Each row below holds a small network's activations on one input, seen along a few directions.
Each table varies a few parts of the input and shows all the possible inputs, shuffled.
A made-up example of a description, with smaller parts first: one of 3 separate values, together with either a single point or one of 9 places along a line or (one of 6 places along a line, together with one of 8 places around a ring).
Shared parts are said once, and a part with two or three values counts as separate values.
In the rows, zero is written as 128.

Other details of the inputs vary at random and push rows far along two fixed directions, the same in every table; ignore that.

Rows:
R1: [ 76 102  96 149 101 121 188 118 139  85  99  86]
R2: [123 128 135 117 137 120 146 137 146 135 111 131]
R3: [211 152 144  99 107 138 117 167 127 173 161 154]
R4: [177 118 122 164 116 133  72 147 105 162 185 173]
R5: [ 97 149 140  86 130 122 156 124 152 111 104 112]
R6: [ 99 141 146 116 151 126 160 119 134  85 100  89]
R7: [111 155 152  96 135 133 165 138 151  94  93 110]
R8: [ 87  90 100 200 159 113  95 113 121 137 129 133]
R9: [119  95 106 165 135 120  90  86 122 128 116 124]
R10: [102 143 145 125 154 126 164 111 141 100  92  85]
R11: [ 82 110 112 165 156 124 112 112 129 104 120 112]
R12: [205 125 128 150 112 145  72 179  94 183 210 175]
R13: [ 84 136 134 108 140 112 151  93 143  96 101 103]
R14: [ 91 125  99 125 101 135 203 118 140  81  95  84]
R15: [163 118 122 170 132 132  89 138 108 166 169 144]
R16: [112 171 155  85 125 120 164 120 135  90  88  90]
R17: [ 83 118 133 121 146 110 152 115 148  92  89 115]
R18: [ 69  83 103 165 146 120 103  78 136  98 101 122]
R19: [108 126 144  98 136 131 160 103 141  91  87 104]
R20: [114 132 130 131 126 122 122 150 125 143 135 151]
R21: [154 116 111 173 115 128  62 132  96 171 191 173]
R22: [151 147 153  72 112 134 155 135 125 135 122 123]
R23: [191 127 121 163 113 135  71 149 111 177 176 167]
R24: [163 121 118 159 118 134  72 150  90 177 199 162]
R25: [137 147 146 120 136 135 148 128 141 126 115 119]
R26: [134 115 125 122 118 134 111 120 120 148 146 147]
R27: [130 105 103 188 136 132  74 125 126 161 157 162]
R28: [108 159 151  98 150 134 180 137 152 107  85  87]
R29: [ 69  66  93 192 150 113  93  79 133 125 107 135]
R30: [202 139 125 117  95 136  75 165 107 188 200 181]
R31: [172 116 122 154 116 138  81 183 112 177 184 194]
R32: [114 161 159  60 124 121 184 153 151 117  97 117]
R33: [132 152 103  91 102 136 212 124 121  81  91  79]
R34: [ 74  79  93 218 155 110  67  72 117 104 135 136]
R35: [209 178 168  47  94 142 152 186 125 170 168 154]
R36: [218 172 167  61 106 154 157 187 141 174 157 153]
R37: [130 139 146  87 126 126 153 114 134  94  85 100]
R38: [ 83  92  94 191 147 112  77 124 106 147 153 147]
R39: [ 97 162 155  88 142 128 176 127 131 100 100  85]
R40: [ 45 108 102 176 150 111 102  79 133 101 109 118]
R41: [164 116 137 107 110 143 121 169 128 160 149 169]
R42: [102 120 135 118 144 129 155  89 147 104  84  99]
R43: [105  89 102 183 143 107  79  82 119 115 139 139]
R44: [117 141 109 104 101 140 217 122 129  85  98  85]
R45: [219 157 164  66  99 157 149 176 127 175 149 151]
R46: [132 164 157  93 128 124 159 130 137  87  89  97]
R47: [122 153 158  78 137 126 178 122 151  90  94 103]
R48: [155 153 150  69 108 133 147 138 126 132 118 119]
R49: [ 97 131 145  83 125 123 167 130 146 117  90 115]
R50: [ 76 106  98 178 148 120  85 110 115 132 145 129]
R51: [143 138 100 112  95 141 194 131 113 105 120 103]
R52: [ 91  94 103 207 152 108  86  71 121 117 122 122]
R53: [ 93 102 108 165 145 101  96  77 129  90 108 114]
R54: [189 160 160  82 116 150 150 218 123 164 160 155]
R55: [127 114 114 179 142 119  91 109 116 133 135 116]
R56: [132 180 163  70 125 129 173 145 127 106 104  86]
R57: [ 66  95 106 147 137 116 109  84 136 114 108 121]
R58: [189 144 138 100 114 146 122 174 141 178 162 164]
R59: [ 85  86  90 213 153 106  61  79 107 103 135 114]
R60: [204 114 128 125 102 147  84 158 105 178 184 181]
R61: [129 139 139  99 130 131 141 140 148 117 121 131]
R62: [128  85  96 200 139 113  64  90 116 152 159 154]
R63: [200 174 168  71 111 151 164 211 137 174 141 159]
R64: [126  82  95 176 131 135  72 110 127 161 150 159]
R65: [100 165 157  86 134 127 175 121 140  96  94  97]
Description of these inputs: one of 5 places along a line, together with either a single point or (one of 3 separate values, together with one of 4 places along a line).
The inputs of R30 and R5 match in every part but the place on the line of 5. If R23 is changed in the same way as R30 into R5, which row does it become? -> R27
The inputs of R60 and R41 match in every part but the place on the line of 5. If R43 is changed in the same way as R60 into R41, which row does it become? -> R17
Which other rows does R23 become when the choice among 3 separate values takes its other values? List them by row number. -> R16, R46

Rows:
R66: [140 151 160  76 137 143 207 182 151 106  79 102]
R67: [ 82  86 107 192 170  98  99  35 145  73  79  98]
R68: [139 119 124 170 141 119  62 124  98 166 183 151]
R69: [178 122 134  94  93 136  87 139 121 158 153 170]
R70: [137 147 155  56  99 143 193 187 154 134 128 149]
R71: [120 126 107 187 130 119  70 159 106 155 179 171]
R72: [172 143 154 116 129 140 145 139 137 153 120 128]
R73: [142 138  87 124  79 138 196 118 101  86 126  78]
R74: [ 34 116 108 185 171 100 104  75 130  87 107  86]
R75: [ 71 132 128  90 132 127 179 108 155 102  81 104]
R76: [137  94 101 147 115 122  72 116 112 177 163 172]
R77: [181 126 128 139 126 155 119 169 132 175 154 151]
R78: [132 164 169  88 142 124 131 113 122  92 112 104]
Describe the family of inputs behind these rows. -> either a single point or (one of 3 separate values, together with one of 4 places along a line)
Which other rows does R75 become when the choice among 3 separate values takes its other values? List them by row number. -> R74, R77

Rows:
R79: [150 124 131 131 117 121 148 105 126  89  99 104]
R80: [ 94 129 117 144 139 122 162  94 135 100  97  96]
R81: [158 125 111 158 114 142 117 155 122 159 159 143]
R82: [101 103 128 125 137 118 110  94 140 125 113 125]
R83: [109 128 129 152 153 117 122 121 139 128 111 117]
R84: [158 128 113 131 106 131 102 134  99 152 168 140]
R85: [123 102 104 144 116 140 123 142 125 137 145 153]
R86: [168 172 167  82 116 138 130 162 123 146 152 142]
R87: [ 76 123 114 123 128 120 166 105 148  87  82 100]
R88: [137 125 130 150 143 123 103 122 129 151 146 143]
R89: [144 119 108 149 118 134 107 157 105 140 173 146]
R90: [144 119 125 132 121 128  96 153 133 160 151 169]
R91: [103 133 112 139 128 117 135 122 121 102 126 105]
R92: [ 97 110 129 132 137 113 115 101 142 120 118 136]
R93: [142 107 102 140 104 134 110 130 120 152 160 163]
R94: [148 192 175  28 118 145 242 144 148 103  63  68]
R95: [105 112 119 158 135 136 147 127 132 115 120 109]
R96: [ 78 133 142 125 148 114 124  81 129  93  95  92]
R97: [121 105 124 138 135 124 105 142 130 143 137 163]
R98: [188 121 129 139 131 140  84 130 126 136 147 153]
R99: [146 140 134 140 126 130  87 152 114 153 160 153]
R100: [ 71 132 141 134 158 113 136 109 128  87  91 102]
R101: [107 104 108 124 115 127 134  98 127 122 110 121]
R102: [114 118 130 141 154 120 115  96 134 130 113 113]
R103: [216 209 177  16  85 152 199 209 125 146 153 128]
R104: [131 114 131 156 147 127 109 146 126 151 139 143]
The inputs of R102 and R94 match in every part but one. If R100 is changed in the same way as R102 into R94, which row does it become? -> R89
Describe the family of inputs behind these rows. -> one of 2 separate values, together with either a single point or (one of 3 separate values, together with one of 4 places along a line)
Which other rows does R104 become when the choice among 2 separate values takes its other values? List them by row number. -> R95

Rows:
R105: [164 156 150 138 134 150  97 196 120 168 170 164]
R106: [ 59 144 109 170 175  89 115  42 122  77  93  52]
R107: [  8 113  77 115 103 123 227 110 122  85  86  63]
R108: [ 75 142 145 152 165 112 140 128 154 118 119 121]
R109: [148 161 151  76 106 129 203  83 151 104  57  60]
R110: [103  38  83 235 157 119  69  80 117 134 131 138]
R111: [ 30 111 131 193 193  96 115  72 121  66  82  64]
R112: [188 166 179  31  99 147 133 211 140 165 146 182]
R113: [108 133  80 130  84 125 229 113 123  11  85  63]
R114: [166 165 166  52 120 166 199 187 165 130  87 122]
R115: [198 109 123 135 111 132  39 137  89 179 212 203]
R116: [155  93  96 158 107 128  21  76 100 165 207 177]
R117: [203 197 172  89 123 147 138 188 105 155 152 130]
R118: [181  90 106 181 117 135  87 109 109 164 151 157]
R119: [101  53  66 223 145 132  75 102 143 172 157 178]
R120: [123 174 178  22 124 111 189 172 174 133  91 143]
R121: [167 132 163  76 112 134  99 171 122 151 150 158]
Describe the family of inputs behind these rows. -> either one of 2 separate values or (one of 3 separate values, together with one of 5 places along a line)
Which other rows belong to the same alternative as R107? List them by row number. -> R113
